A small network was shown many inputs. Here are its activations along a few directions, one row for each input.
Each table varies a few parts of the input and shows all the possible inputs, shuffled.
Descriptions start from the smaller parts, as in this example, which fits no table here: line(6) and (point or ring(9) or (values(3) and ring(8))).
Shared parts are said once, and a part with two or three values counts as separate values.
(in the rows, 128 means zero)

Other details of the inputs shift rows strongly along three fixed directions, in all tables alike. That doesn't count.
To show where, the next rows are all for the same input, with only those details redrawn:
[137 118 135 123 132 137 115 124 117 126 126 122 134]
[138 115 136 125 134 139 117 117 123 129 128 119 129]
[122 172 142 166 159 130 149 103 145 133 116 104 116]
[129 153 157 156 142 136 146  92 172 124 115 130 119]
[137 117 131 125 136 136 116 123 113 130 129 114 130]
[135 121 135 124 133 137 115 127 114 123 124 123 135]
[139 112 137 124 132 140 116 117 124 128 128 121 130]
[145  86 173  89  82 156 106 123 159  89 109 203 164]

Table:
x1: [117 129 121 110 127 117 132 139 122 131 136 138 128]
x2: [120 113 104 115 131 121 128 140 116 136 141 119 117]
x3: [138 126 124 128 125 135 116 136 121 127 129 126 130]
x4: [122 117 105 121 130 123 140 140 127 138 142 126 134]
x5: [118 123 127 113 134 120 130 139 127 128 141 135 128]
x6: [105 178 129 153 152 120 169 130 159 127 121 134 117]
x7: [126 113 130 111 124 128 135 138 134 129 144 147 125]
x8: [110 137 101 126 138 107 137 152 101 143 129 108 123]
x9: [128 134 132 130 116 127 118 129 125 126 118 131 131]
x10: [123 106 125 106 111 122 135 121 147 133 139 150 138]
x11: [118 119 101 124 133 115 134 140 120 137 132 117 119]
x12: [ 71 232 137 129 123 106 150 228  71  60  68 209 206]
x13: [127 156 155 149 127 122 150  94 182 124 119 141 117]
x14: [135 117 133 124 131 125 114 126 124 128 138 123 125]
x15: [125 116 107 118 134 119 136 146 127 138 136 123 124]
x16: [118 124 111 115 130 112 134 138 121 139 134 126 128]
x17: [120 170 141 165 134 130 144 105 164 122 110 129 116]
x18: [134 113 123 124 123 122 117 124 120 139 135 112 116]
x19: [134 118 121 132 119 139 116 123 120 125 122 117 124]
x20: [118 113 118 114 128 118 132 133 127 134 144 133 138]
x21: [114 117 113 116 118 118 138 136 126 138 133 132 135]
x22: [134 135 118 133 136 139 124 141 104 128 120 114 133]
x23: [145 108 131 126 122 130 122 123 130 133 146 121 118]
x24: [126 149 115 132 136 120 115 141  92 134 126 108 130]
x25: [137 122 129 121 126 134 117 122 113 132 123 122 130]
x26: [122 159 145 160 132 119 154  99 171 131 117 121 109]
x27: [130 127 121 130 125 129 117 129 106 132 123 109 126]
x28: [135 137 127 137 137 139 127 134 105 131 126 115 128]
x29: [142 110 122 122 125 131 118 131 127 131 138 123 122]
x30: [117 115 102 123 126 120 137 131 127 137 139 122 128]
x31: [147  98 140 117 115 135 118 121 139 129 143 141 122]
x32: [139 119 118 129 129 127 122 134 122 132 137 112 122]
x33: [135 116 123 125 119 142 115 126 116 122 117 126 130]
x34: [132 127 129 129 133 121 119 133 117 126 135 116 129]
x35: [117 130 112 124 131 121 141 144 116 133 142 136 139]
x36: [128 171 146 171 147 130 152 100 165 135 125 119 108]
x37: [143 116 123 133 130 141 121 121 129 132 130 113 121]
x38: [129 135 128 131 135 126 113 135 110 126 130 119 132]
x39: [111 128 112 116 131 117 135 143 112 138 136 120 120]
x40: [140 103 125 124 112 130 116 120 136 126 133 125 120]
x41: [132 123 118 129 124 125 117 133 115 126 129 120 122]
x42: [136  74 169  75  68 143 126 138 182  92 120 236 162]
x43: [129 128 122 131 129 133 121 127 107 135 119 108 125]
x44: [130 146 165 141 119 128 144  91 192 120 116 159 119]
x45: [127 155 153 157 147 136 146  93 164 128 117 121 117]
x46: [129 139 112 132 138 123 114 135  88 136 128  99 128]
x47: [145 109 134 129 122 142 118 117 128 131 138 124 122]
x48: [133 127 126 134 138 131 115 125 110 129 131 108 128]
- Changing only one part turns x28 into x33. The same change can be made to x36. Which row results? => x17
- Describe the family of inputs behind these rows. => ring(6) and (values(3) or line(5))
- Change only the values(3) part in x7. List by row number the other rows that result. => x35, x42
- Start at x42 and move only the ring(6) part, one step at a time. The first step leads to x15. Which rows follow, in order? => x11, x8, x16, x12
- Which other rows agree with x48 in the ring(6) part? List them by row number. => x5, x12, x14, x20, x34, x38, x45

Table:
x49: [107 170 125 149 148 114 156 110 139 141 121 112 113]
x50: [117 142 122 129 123 127 134 156 118 120 126 147 138]
x51: [139  86 121 106 138 130 113 126 114 144 143 107 123]
x52: [115 137 109 135 127 126 129 141 107 127 123 122 140]
x53: [143  59 123  91 110 145 112 106 141 143 149 137 121]
x54: [123 130 104 151 144 111 138  99 133 161 143  76 100]
x55: [132 132 152 124 119 137 122 133 134 103 125 158 140]
x56: [139 128 139 124 107 137 120 130 145 109 112 156 139]
x57: [116 152 114 140 132 124 133 150  94 122 110 116 145]
x58: [143  90 128 110 133 132  99 122 106 139 144 107 121]
x59: [111 163 119 134 126 108 137 159 107 124 123 136 134]
x60: [129 169 150 175 147 127 152  94 171 136 127 115  95]
x61: [114 170 120 164 142 109 156 106 161 140 119 104  98]
x62: [131 121 117 141 153 112 144  96 153 160 163  85  90]
x63: [123 156 118 143 131 126 126 142 100 121 115 119 148]
x64: [124 124 136 116 122 133 133 140 139 110 133 161 144]
x65: [131 122 140 119 101 137 130 135 151 105 103 164 138]
x66: [130 156 131 138 128 126 130 152 112 120 123 139 140]
x67: [133 116 146 114 118 135 134 136 144 111 128 159 142]
x68: [146 100 111 123 123 131  99 127 105 135 136  96 109]
x69: [145 123 173 142 126 140 151  74 219 125 137 159 114]
x70: [112 156 119 128 139 128 137 152  90 123 110 123 142]
x71: [133 124 146 117 127 133 120 129 133 119 124 148 146]
x72: [124 144 134 129 121 128 137 154 120 116 116 149 140]
x73: [137 112 109 128 129 129 103 128  88 138 136  90 125]
x74: [111 145 123 122 137 110 128 146 108 127 123 127 138]
x75: [134  96 137 111  96 141 124 118 171 113 120 169 129]
x76: [127 141 133 123 129 137 126 134 114 123 118 137 144]
x77: [140  96 122 110 127 139 104 121 101 140 140 104 120]
x78: [134  81 116 104 136 130 112 124 121 144 150 116 124]
- Changing only one part turns x76 into x49. The same change can be made to x71. Which row results? => x74
- Describe the family of inputs behind these rows. => line(5) and ring(6)
- Start at x62 and move only the line(5) part, one step at a time. The first step leads to x64. Which rows follow, in order? => x67, x69, x55
- Change only the line(5) part in x50. List by row number the other rows that result. => x59, x60, x66, x72
